Input:
[[124 118 106 128 148 108 124 136]
 [142 136 119 150 126 112 129 124]
 [125 129 117 115 121 117 109 138]
 [139 122 126 135 132 139 125 131]
 [112 110 119 134 154 125 104 147]
 [124 123 140 122 105 143 132 136]]
Output: 136

Input:
[[129 133 131 121 139 128 126]
 [126 125 137 122 128 137 127]
 [129 134 132 121 139 128 127]
 [135 131 141 138 121 128 135]
 [129 133 132 121 138 128 126]
 [126 122 143 122 124 149 126]
 [126 122 145 122 123 150 126]
 [124 136 125 129 133 128 140]
 [126 123 140 122 124 145 127]
 [128 134 129 122 137 128 128]
 [132 127 141 132 122 131 132]
 [125 136 125 126 134 128 134]]
Output: 126

Input:
[[146 121 128 127 124 129 123 118 127 148 124 105 123]
 [106 134 129 133 125 125 129 149 137 108 130 149 126]
 [119 135 128 122 130 126 119 133 141 119 131 126 114]
 [148 121 128 127 125 130 125 119 127 150 124 105 125]
 [106 134 128 133 125 124 129 148 136 107 130 151 127]
 [148 121 128 127 125 132 125 119 127 150 124 103 125]
 [105 134 128 133 125 124 129 148 136 107 130 146 128]
 [106 132 128 133 124 123 129 147 135 106 130 152 128]
 [128 132 129 124 128 129 119 122 132 127 130 118 116]]
Output: 123

Input:
[[148 107 143 130 115 120 120 124 104 123]
 [127 141 131 134 127 123 129 130 150 125]
 [128 114 123 119 123 124 138 143 111 130]
 [147 105 125 134 133 136 134 126 103 129]
 [119 102 143 122 123 137 129 140 101 134]
 [136 118 135 122 131 133 136 133 115 130]
 [131 137 126 128 117 140 132 124 136 131]
 [118 127  99 142 135 124 126 127 128 127]
 [129 130 142 138 125 112 131 126 132 126]]
Output: 123

Input:
[[120 110 127 118 127 129 112 120 111 138 113]
 [145 149 129 135 129 115 144 140 146 120 144]
 [138 138 127 142 138 145 128 129 120 127 135]
 [124 123 120 147 150 155 146 120 131 133 127]
 [145 149 129 139 128 145 145 140 147 118 140]
 [128 132 132 108 105 101 109 138 128 124 129]]
Output: 113

Input:
[[128 137 135 143 106 126 113 119 127 131]
 [134 124 152 126 119 125 127 137 126 145]
 [126 134 121 143 105 126 125 132 133 124]
 [130 135 145 139 110 126 111 118 124 137]
 [123 137 113 143 113 128 120 120 131 117]
 [132 127 141 133 111 125 127 138 129 138]
 [123 136 114 140 117 128 120 118 130 117]
 [132 120 142 113 147 129 133 131 123 137]
 [126 129 124 127 135 129 126 122 127 124]]
Output: 131
---
[142, 104, 139, 123, 107, 133] ⇒ 107

[118, 130, 133, 101] ⇒ 118

[102, 144, 128, 135, 146, 121, 119] ⇒ 119

[127, 152, 149, 114] ⇒ 127

[130, 123, 134, 125, 151, 153, 136] ⇒ 125

[101, 128, 147, 127, 148, 135, 129] ⇒ 127

[120, 102, 155, 106, 139] ⇒ 106

[[152, 126, 132, 127, 128, 116],
 [116, 137, 126, 132, 106, 127],
 [114, 128, 108, 130, 133, 140]] ⇒ 108

[[140, 126, 133, 106],
 [140, 127, 131, 110],
 [148, 116, 111, 136]] ⇒ 110

[[110, 116, 105, 104, 124],
 [143, 145, 147, 135, 117],
 [142, 130, 135, 143, 136]] ⇒ 105
---
[[123 134 142 138 114 128 118]
 [151 153 149 152 142 153 147]
 [145 151 153 153 134 148 139]] ==> 153

[[145 101 101 137 130 138 104]
 [153 106 120 147 141 129 122]
 [139 137 143 152 120 147 140]] ==> 143

[[127 132 119 124 139 127 113]
 [114 121 116 128 142 123 106]
 [124 129 125 128 132 130 131]] ==> 125

[[119 137 115 114 118 131 129]
 [133 132 140 117 119 134 140]
 [106 142 123 136 133 134 128]] ==> 123

[[107 141 145 156 108 114 125]
 [110 114 124 110 143 147 129]
 [105 147 125 119 130 145 119]] ==> 125

[[114 101 110 103 122 112 126]
 [123 118 131 120 147 126 131]
 [119 126 118 121 112 113 137]] ==> 118

[[111 112 110 132 121 127 109]
 [135 128 129 126 123 136 121]
 [128 108 157 154 117 101 153]] ==> 157
---
[[150 124 134 128]
 [108 140 132 138]] Answer: 134

[[120 137 130 106]
 [122 132 122 137]] Answer: 130

[[110 128 143 148]
 [100 122 138 134]] Answer: 143

[[107 101 121 123]
 [124 107 122 129]] Answer: 121

[[132 132 104 142]
 [131 128 112 116]] Answer: 104

[[111 154 131 132]
 [142 154 125 138]] Answer: 131

[[134 101 128 128]
 [120 112 123 128]] Answer: 128

[[147 130 117 108]
 [142 140 101  98]] Answer: 117
---
[141 110 155 148 111 138 136] gives 148, 155

[[145 102 138 143 102 140 141]
 [120 110 119 138 146 134 116]
 [131 145 147 137 121 109 111]] gives 138, 147

[158 130 155 148 155] gives 155, 158

[152 111 150 135 136] gives 150, 152

[122 147 122 123 120 116 102] gives 123, 147

[121 122 127 140 156 125 132] gives 140, 156
---
[125 116  99 101]
101
[ 98 100 147 136 124 113]
124
[107 128 134 152 148 125]
134
[111 136 130 151 131 128 129]
131
[133 142 149 128 103 106 154]
142
[105 141 148 111 144 123]
141
[119 150 113 127]
119
---
[[107 125 124 150 117 142 148 109 118 147]
 [104 104 104 104 104 103 103 152 104 152]
 [120 116 111 130 131 129 118 137 140 139]
 [125 134 139 121 146 127 135 118 117 121]
 [109 109 109 110 145 107 106 149 149 146]
 [104 149 149 103 148 103 104 153 103 107]
 [104 107 140 117 152 105 115 148 141 151]
 [107 109 148 116 151 107 116 141 139 149]] -> 151

[[118 137 130 118 143 120 114]
 [118 127 130 120 138 128 117]
 [128 127 140 122 118 140 131]
 [135 122 111 130 133 122 131]
 [131 128 121 128 141 121 118]
 [121 125 132 124 129 132 133]
 [ 99 129 147 137 118 149 123]
 [131 121 126 133 117 132 141]] -> 123

[[123 132 111 133 135 137 112 117]
 [123 132 124 133 135 143 134 117]
 [123 132 124 133 135 152 127 117]
 [133 132 124 118 135 137 120 117]
 [123 142 129 133 135 137 114 117]
 [123 132 124 133 135 126 112 117]
 [123 132 124 133 135 144 140 117]] -> 117

[[129 119 141 123 107 117 114 147 130 140]
 [130 103 128 132 117 114 112 151 124 155]
 [150 137 134 119 146 140 147  99 123 115]
 [146 137 132 120 136 135 136 112 131 119]
 [134 131 152 126 112 121 113 140 142 130]
 [133 114 136 125 103 118 112 147 139 145]
 [136 109 139 126 104 120 115 148 133 148]
 [127 153 123 125 142 143 149 100 132 100]
 [116 123 117 121 138 120 125 124 102 129]
 [128 147 131 127 132 145 138 116 137 108]] -> 129

[[110 112 133 121 130 119 102 102 119 119 117]
 [114 113 127 120 135 121 109 108 115 113 118]
 [115 117 116 119 129 115 106 116 124 124 122]
 [114 122 121 119 126 124 107 122 129 132 119]
 [115 120 115 123 133 121 108 119 121 126 124]
 [112 109 135 109 122 115 107 111 124 113 108]
 [115 123 118 124 131 125 108 121 126 132 123]
 [115 118 115 120 131 118 107 117 122 124 122]
 [115 122 116 125 133 124 108 120 123 130 125]
 [126 133 132 133 126 126 131 123 139 135 132]
 [112 118 121 116 126 120 104 120 126 128 116]
 [120 124 116 123 127 116 115 120 131 129 127]] -> 116
